These are the activations of a small neural network, seen along a few directions. Each row is one input.
In each table, some parts of the input vary, and every possible input appears once, in random order.
Descriptions start from the smaller parts, as in this example, which fits no table here: one of 6 places along a line, together with either a single point or one of 11 places along a line or (one of 3 separate values, together with one of 8 places around a ring).
Shared parts are said once, and a part with two or three values counts as separate values.
In the rows, zero is written as 128.

Other details of the inputs shift rows strongly along two fixed directions, in all tables alike. That doesn't count.

Table:
row 1: [219 139  83 110  97 176 139 160 120 142 201 133 141  90 174]
row 2: [108 116 123 161 119 152 144 124 122 102 121 144 144 150 106]
row 3: [110 142 142 120 163  73 136 144 122 111  96 113 110 140 115]
row 4: [ 99 105 126 148 104 155 105 127 124 131 110 143 144 138 104]
row 5: [ 90 135 147  94 155  85 112 128 139 107  98 111 107 124 121]
row 6: [106 111 132 166 106 155 140 122 125 115 131 124 131 159 123]
row 7: [174 144 106  71 150  98 116 147 121 164 149 138  96  89 187]
row 8: [125 116 139 135 114 176 111 124 110 111 135 127 150 109 133]
row 9: [131 106 117 140 113 162 100 134 123 132 138 148 137 132 123]
row 10: [108 116 129 159 128 160 146 114 129 109 123 146 138 143  98]
row 11: [134 135 124 155 105 160 124 127 129 129 158 119 134 135 120]
row 12: [107 139 158 115 149  69 134 108 143 139  98 112 114 132 123]
row 13: [187 158 111  70 143  83 130 140 136 157 155 115 127  85 162]
row 14: [107 155 146 117 165  75 129 130 125 118 106 113 110 138 106]
row 15: [ 82 124 155 137 148  58 128 128 141 122  76  96 117 151 113]
row 16: [129 118 116 130 111 169 105 137 123 135 119 148 156 130 123]
row 17: [132 108 113 146 101 147 140 121 138 127 135 137 156 130 132]
row 18: [111 131 137 163 120 155 137 110 129 112 126 147 139 141  94]
row 19: [131 113 109 147 108 164 107 126 119 134 132 145 126 132 131]
row 20: [107 147 165 119 153  83 136 116 129 134 112 103  92 146 128]
row 21: [133 109 119 144 109 155 143 111 145 134 137 138 149 122 124]
row 22: [186 148 120  68 156 106 152 139 123 152 161 116  98 100 176]
Description of these inputs: either one of 2 separate values or one of 5 places along a line or (one of 3 separate values, together with one of 5 places around a ring).
Change only the choice among 3 separate values in row 1. List by row number the other rows that result. -> row 3, row 15

Table:
row 23: [184 162 131  61 159  69 144 138 128 153 157 101  95  96 175]
row 24: [118 129 144 100 144  94 103 130 126 142 113 112 105 124 142]
row 25: [125 151 156 103 159  76 140 119 127 140 122  98  94 129 144]
row 26: [232 124  57 101  88 218 125 149 120 146 202 186 174  63 161]
row 27: [117 127 135  92 158  97 123 132 121 124  99 134 117 121 133]
row 28: [171 137 108 120 116 141 147 131 137 141 169 126 127 110 152]
row 29: [104 108 125 146 111 149 106 125 133 133 119 132 130 137 123]
row 30: [108 118 123 138 116 145 109 127 131 119 111 145 150 131 105]
row 31: [120 126 127 157 126 139 150 116 135 115 127 140 142 139 101]
row 32: [129 151 138 108 152  82 148 128 136 121 117 117 122 128 120]
row 33: [ 97 101 125 163 105 145 106 126 129 129 111 134 134 148 121]
row 34: [119 140 142  84 160  73 110 139 126 128  96 112 123 111 131]
row 35: [107 115 130 177 107 137 142 117 136 122 128 122 131 155 115]
row 36: [106 131 138 168 123 154 139 126 120 100 132 125 127 153 100]
row 37: [120 118 129 164 113 141 147 121 131 131 132 123 128 156 122]
row 38: [ 99 100 128 159 109 151 111 127 124 134 110 135 132 155 121]
row 39: [118 139 138  99 160 104 108 147 108 120 109 123 103 128 134]
row 40: [161 129 117 104 116 157 107 132 120 150 153 138 128  98 159]
row 41: [107 128 138 164 114 140 140 117 139 106 124 120 155 138  94]
row 42: [116 122 130 151 125 145 154 114 132 107 128 137 141 139 108]
Describe the family of inputs behind these rows. -> one of 2 separate values, together with either a single point or one of 4 places along a line or one of 5 places along a line
Changing only the choice among 2 separate values turns row 35 into row 33. The same change can be made to row 31. Which row results? -> row 26
Change only the choice among 2 separate values in row 37. List by row number the other rows that result. -> row 38

Table:
row 43: [104 146 161 128 151  78 139 121 130 135 108  95  92 153 131]
row 44: [163 153 128  97 142 119 143 143 125 124 166 112 109 105 151]
row 45: [144 119 116 166  88 170 145 120 144 120 154 135 169 124 105]
row 46: [158 139 122  90 131 121 107 137 117 154 145 124 116 108 169]
row 47: [103 141 147 112 170  82 136 128 114 115  81 130 112 144 115]
row 48: [115 132 128 101 137 100 115 130 136 137 116 128 136 108 132]
row 49: [ 79  97 141 177  98 150 104 108 141 132 102 132 143 149 103]
row 50: [103 135 152 131 151  65 143 113 143 136 101  96 107 147 128]
row 51: [148 115  99 158 103 205 129 139 110 118 160 158 148 129 123]
row 52: [125 128 141 148 121 139 138 110 130 104 137 124 140 138  94]
row 53: [143 126 119 108 140 113 132 146 117 135 128 126 104 134 155]
row 54: [163 146 122  79 140 121 111 139 120 130 138 131 133  89 145]
row 55: [ 48  88 140 199 114 132 127 111 141 114  80 137 129 184  86]
row 56: [164 132 101  88 144 107 144 146 131 138 134 143 130 105 147]
row 57: [160 124 104 137  92 218 106 131 121 129 170 151 152 102 136]
Describe the family of inputs behind these rows. -> one of 3 separate values, together with one of 5 places around a ring
Changing only the choice among 3 separate values turns row 53 into row 43. The same change can be made to row 56. Which row results? -> row 45
Change only the choice among 3 separate values in row 47. List by row number the other rows that result. -> row 52, row 54
Change only the choice among 3 separate values in row 55. List by row number the other rows that result. -> row 49, row 50
